These are the activations of a small neural network, seen along a few directions. Each row is one input.
Each table varies a few parts of the input and shows all the possible inputs, shuffled.
A made-up example of a description, with smaller parts first: line(6) and (point or line(11) or (values(2) and ring(8))).
Shared parts are said once, and a part with two or three values counts as separate values.

Other details of the inputs vary at random and push rows far along three fixed directions, the same in every table; ignore that.

A family of inputs:
x1: [ -0.6  21.6 -16.1  10.9   1.0   4.5  12.0 -14.9  39.6  20.0  -9.4]
x2: [  9.7  33.5 -14.5  16.3 -14.5  -2.6  22.8   7.2  13.9  31.1 -12.0]
x3: [  2.5 -33.0  18.8 -21.7 -27.1   1.5 -52.1   9.1 -45.7  -9.0   2.1]
x4: [-16.2  13.9  -3.7   3.1   0.7 -11.4  29.7   3.8  51.4   3.7  -7.9]
x5: [  3.9 -25.8  27.3  12.1 -23.9 -71.9   8.7  -5.7  28.1  16.5  25.0]
x6: [ 13.7  -7.1   7.2  17.4  13.4   0.7  10.4 -15.4 -34.0  -1.5  18.9]
x7: [ -0.7 -25.1   1.5   9.9  10.2  -6.7  16.3 -18.2 -39.2 -15.5   0.5]
x8: [  9.0  32.5 -23.6  17.8  11.4  31.8  26.8  -2.0 -16.9   8.0 -26.6]
x9: [ 13.9 -22.2  19.5 -17.5  -6.6  22.1 -53.5   5.6 -61.0 -15.4   4.6]
x10: [ 10.3  10.5  13.0 -22.4 -40.3 -13.3 -39.4  35.2  26.2  37.6 -12.2]
x11: [  2.2  16.4 -40.7  -0.5  -9.9   0.0  21.3  -7.1  38.3   0.8  -0.8]
x12: [  6.3 -10.4  -2.6  11.3   2.4   7.1   1.1 -35.6 -32.9  -1.5  17.3]
x13: [-11.6  11.0 -32.5   3.8   4.1  26.3  21.4 -21.0   4.3   4.3 -31.1]
x14: [  7.2  -9.9  27.8  15.8 -13.4 -70.5   9.3   1.1  21.0  17.7  34.1]
x15: [  3.5  18.4 -10.0   8.9   9.9   8.0  15.3 -14.2  35.2  16.0 -17.1]
x16: [ -1.0 -28.1   4.7   9.7  13.3   3.7   3.8 -39.2 -24.6 -22.0   1.8]
x17: [-20.1  -6.5   0.4 -31.4  22.3  54.3 -32.9  13.1  -0.5 -29.5 -20.5]
x18: [-16.8  29.4 -11.7   8.8  20.9   7.7  29.7   4.8  28.5  -5.6  -1.9]
x19: [ -0.8  29.1 -30.2  15.9  16.0  28.0  22.5  -3.9  -1.2  11.3  -9.1]
x20: [ -3.9 -26.3   4.0  14.8  18.2  -8.1  10.5 -21.5 -27.8 -24.5   5.7]
x21: [ -5.7 -22.6  25.3   5.6   9.3 -22.1  17.3 -15.4   2.3 -19.8  18.0]
x22: [-19.3   8.5   2.2 -24.1  35.9  41.6 -27.5  37.9  -8.2 -31.0  -6.8]
x23: [  6.6 -33.3  -6.5 -30.6 -17.4   9.9 -50.5  12.4 -45.8 -27.5  32.8]
x24: [-13.2  -8.2  -4.6 -26.6  -2.6  19.1 -44.7  20.7  17.1  -2.0 -17.7]
x25: [  0.2  -1.5   1.4 -27.5 -17.0  18.4 -34.1  27.6  -4.6   5.7 -40.9]
x26: [  2.4  -3.6  15.9  16.1  29.1  15.6  12.0 -20.9 -19.8 -24.5  30.4]
x27: [  7.2  -9.9  14.5  10.9   6.7 -29.4  16.1  -4.0 -24.3   0.9  13.7]
x28: [ -1.0 -13.9  -6.0  15.8  -8.6  -5.1  12.1 -17.2 -49.7 -12.7  -2.1]
x29: [  9.7 -11.5  40.2   6.0 -21.1 -47.2   5.3 -22.6  40.5  18.1  41.8]
x30: [ 10.2   5.3  25.3 -17.3  -7.3 -19.1 -38.4  50.6  45.2  27.6   4.9]
x31: [ -8.1  26.8 -23.8  10.3   8.7  -0.6  28.3   9.6   9.6  15.1 -15.1]
x32: [  2.3 -11.7  19.5   8.6  17.0  11.4   6.9 -35.4  -9.9 -19.3  23.1]
x33: [ -0.7  12.1  27.5 -20.8  -9.4  -9.3 -34.2  46.8  52.6  18.0  21.4]
x34: [  1.2  -2.1   7.5 -41.0 -33.6 -19.3 -30.3  41.4  63.5   4.8  23.0]
x35: [-15.6  13.5  -7.0  -0.3   0.4   8.3  23.5 -17.0  46.0   1.5 -14.1]
x36: [  5.1  25.5 -53.0   1.5 -17.3  23.9  26.1  -9.6  -7.2  -4.8 -19.4]
x37: [  3.8 -10.7  15.4  15.7  16.3 -28.6  10.9  -7.3 -14.2  -9.1  18.1]
x38: [  7.4  -0.5   8.9  16.5 -15.6 -31.8  12.5  -1.7 -32.5   5.8  12.4]
x39: [ 12.9  -2.3  17.2  14.9 -10.1 -33.3  16.5  -0.8 -32.2   4.7   4.0]
x40: [ -7.0  -7.9  -2.4 -32.0  -0.8  26.6 -35.2  23.7  -0.5   0.1 -32.6]
x41: [ -4.6  28.9 -31.0  21.2  27.1  33.3  17.5  -8.1   6.9   0.1  -5.6]
x42: [ -3.3 -21.9   0.9  10.9  -4.2 -19.7  11.7 -14.7 -24.9  -3.7  10.9]
x43: [  0.7  14.9 -14.6   8.0  -9.9  -5.6  33.2   6.5   7.5  14.5 -40.5]
x44: [ -1.6   3.9 -11.4 -24.5  16.2  51.7 -38.7  16.1 -20.4  -5.0 -21.3]
Description of these inputs: line(4) and (point or (values(2) and ring(5))).
Question: The inputs of x35 and x13 match in every part but the line(4) part. If x17 is changed in the same way as x35 into x13, which row does it become?
Answer: x40
Question: The inputs of x15 and x44 match in every part but the line(4) part. If x11 is changed in the same way as x15 into x44, which row does it become?
Answer: x23
Question: Which other rows does x30 become when the line(4) part takes its other values? List them by row number.
Answer: x6, x8, x26
Question: Which other rows does x31 become when the values(2) part takes its other values? List them by row number.
Answer: x27
Question: Which other rows does x43 become when the ring(5) part takes its other values? List them by row number.
Answer: x8, x9, x25, x39
